arr =
[[  4.5 -12.2 -13.0   6.2  -4.6 -14.1  15.6  18.8  -7.3   5.9  -1.2]
 [ -2.3   1.3  18.5  15.8  37.4  16.4  14.2  -2.8  -5.4  44.1  23.1]
 [ -8.3 -35.7  -5.7  27.6   1.7  24.9  -6.5  25.6  10.6 -57.2  11.6]
 [ -0.3   1.9   5.8 -24.7 -18.9  -5.3 -28.7  -2.2   3.9  -4.4  -7.4]
 [-23.1  38.6 -16.2  47.9  21.8 -13.9   6.0  44.6  31.0 -16.2  -0.9]
 [  3.4  56.1  15.4   4.6 -16.4  -1.2 -18.3 -42.5  38.7  11.9  -9.5]
 [-32.9 -22.4  17.2 -17.5 -70.0  24.6  28.5 -28.2  -6.0 -11.2 -33.6]
 [ 37.2  -3.5 -29.5  17.9  11.4  20.3   7.9  -3.2 -23.1 -12.8   0.4]
 [ 24.9  -0.3 -17.1   5.2  20.1 -11.5 -12.4   8.9   7.5  -1.6  11.6]
 [  3.1  -7.1  -4.2  -5.1  -0.7  -2.3  -1.4   3.5  -7.0 -13.9   1.5]
 [  1.3  -0.4 -16.8 -15.4  -5.6   1.5   4.3   1.9  11.1   0.9 -10.9]
 [-11.5 -14.4  -6.7   4.4  -0.2 -17.2  14.1  37.1 -19.2  18.4   5.6]
 [-27.7   2.5   9.0  20.1   2.3  12.5  10.2  -1.8   8.0  -6.0   7.9]]
arr[0, 0] -> 4.5
arr[5, 0] -> 3.4
arr[2, 1] -> -35.7
arr[12, 5] -> 12.5
arr[:, 10] -> [-1.2, 23.1, 11.6, -7.4, -0.9, -9.5, -33.6, 0.4, 11.6, 1.5, -10.9, 5.6, 7.9]
arr[1, 8] -> -5.4
arr[6, 8] -> -6.0
arr[5] -> [3.4, 56.1, 15.4, 4.6, -16.4, -1.2, -18.3, -42.5, 38.7, 11.9, -9.5]
arr[:, 6] -> [15.6, 14.2, -6.5, -28.7, 6.0, -18.3, 28.5, 7.9, -12.4, -1.4, 4.3, 14.1, 10.2]
arr[10, 6] -> 4.3
arr[:, 0] -> [4.5, -2.3, -8.3, -0.3, -23.1, 3.4, -32.9, 37.2, 24.9, 3.1, 1.3, -11.5, -27.7]
arr[7, 1] -> -3.5
arr[9, 6] -> -1.4
arr[0, 7] -> 18.8
arr[2, 3] -> 27.6
arr[:, 5] -> [-14.1, 16.4, 24.9, -5.3, -13.9, -1.2, 24.6, 20.3, -11.5, -2.3, 1.5, -17.2, 12.5]
arr[4, 7] -> 44.6
arr[11, 6] -> 14.1
arr[4, 3] -> 47.9
arr[5, 9] -> 11.9
arr[10, 3] -> -15.4
arr[7, 6] -> 7.9
arr[2] -> [-8.3, -35.7, -5.7, 27.6, 1.7, 24.9, -6.5, 25.6, 10.6, -57.2, 11.6]
arr[4, 5] -> -13.9
arr[0, 6] -> 15.6
arr[4] -> [-23.1, 38.6, -16.2, 47.9, 21.8, -13.9, 6.0, 44.6, 31.0, -16.2, -0.9]
arr[3, 0] -> -0.3
arr[2, 10] -> 11.6
arr[12, 9] -> -6.0
arr[6, 4] -> -70.0
arr[0, 4] -> -4.6
arr[2, 0] -> -8.3
arr[1, 10] -> 23.1
arr[3] -> [-0.3, 1.9, 5.8, -24.7, -18.9, -5.3, -28.7, -2.2, 3.9, -4.4, -7.4]
arr[3, 8] -> 3.9
arr[5, 7] -> -42.5
arr[8, 4] -> 20.1
arr[2, 5] -> 24.9

a =
0.059,-0.082,0.046,-0.061,0.008,-0.068,-0.113,-0.121,-0.100,0.132,0.074,-0.106,0.001
-0.014,0.001,-0.019,-0.005,-0.018,-0.006,0.015,0.008,-0.002,0.015,0.015,-0.001,-0.007
-0.109,-0.069,-0.148,-0.040,-0.017,0.051,0.063,0.087,-0.080,-0.073,0.028,-0.120,-0.091
-0.071,-0.138,-0.056,-0.076,-0.059,0.007,-0.020,-0.028,-0.082,-0.023,-0.002,0.036,-0.003
-0.128,-0.082,-0.094,-0.031,-0.070,0.083,0.179,0.130,-0.195,0.076,0.067,-0.055,-0.019
Indices start at 0.
(0, 0) => 0.059
(1, 8) => -0.002
(3, 5) => 0.007
(2, 6) => 0.063
(3, 12) => -0.003
(4, 6) => 0.179
(4, 11) => -0.055
(0, 4) => 0.008
(0, 1) => -0.082
(2, 8) => -0.080
(2, 12) => -0.091
(1, 11) => -0.001
(4, 5) => 0.083
(1, 3) => -0.005
(0, 7) => -0.121
(3, 11) => 0.036
(0, 10) => 0.074
(1, 9) => 0.015
(4, 9) => 0.076
(2, 0) => -0.109
(4, 4) => -0.070
(3, 7) => -0.028
(2, 7) => 0.087
(0, 5) => -0.068
(3, 4) => -0.059
(0, 2) => 0.046
(1, 12) => -0.007
(4, 0) => -0.128
(0, 12) => 0.001
(0, 11) => -0.106
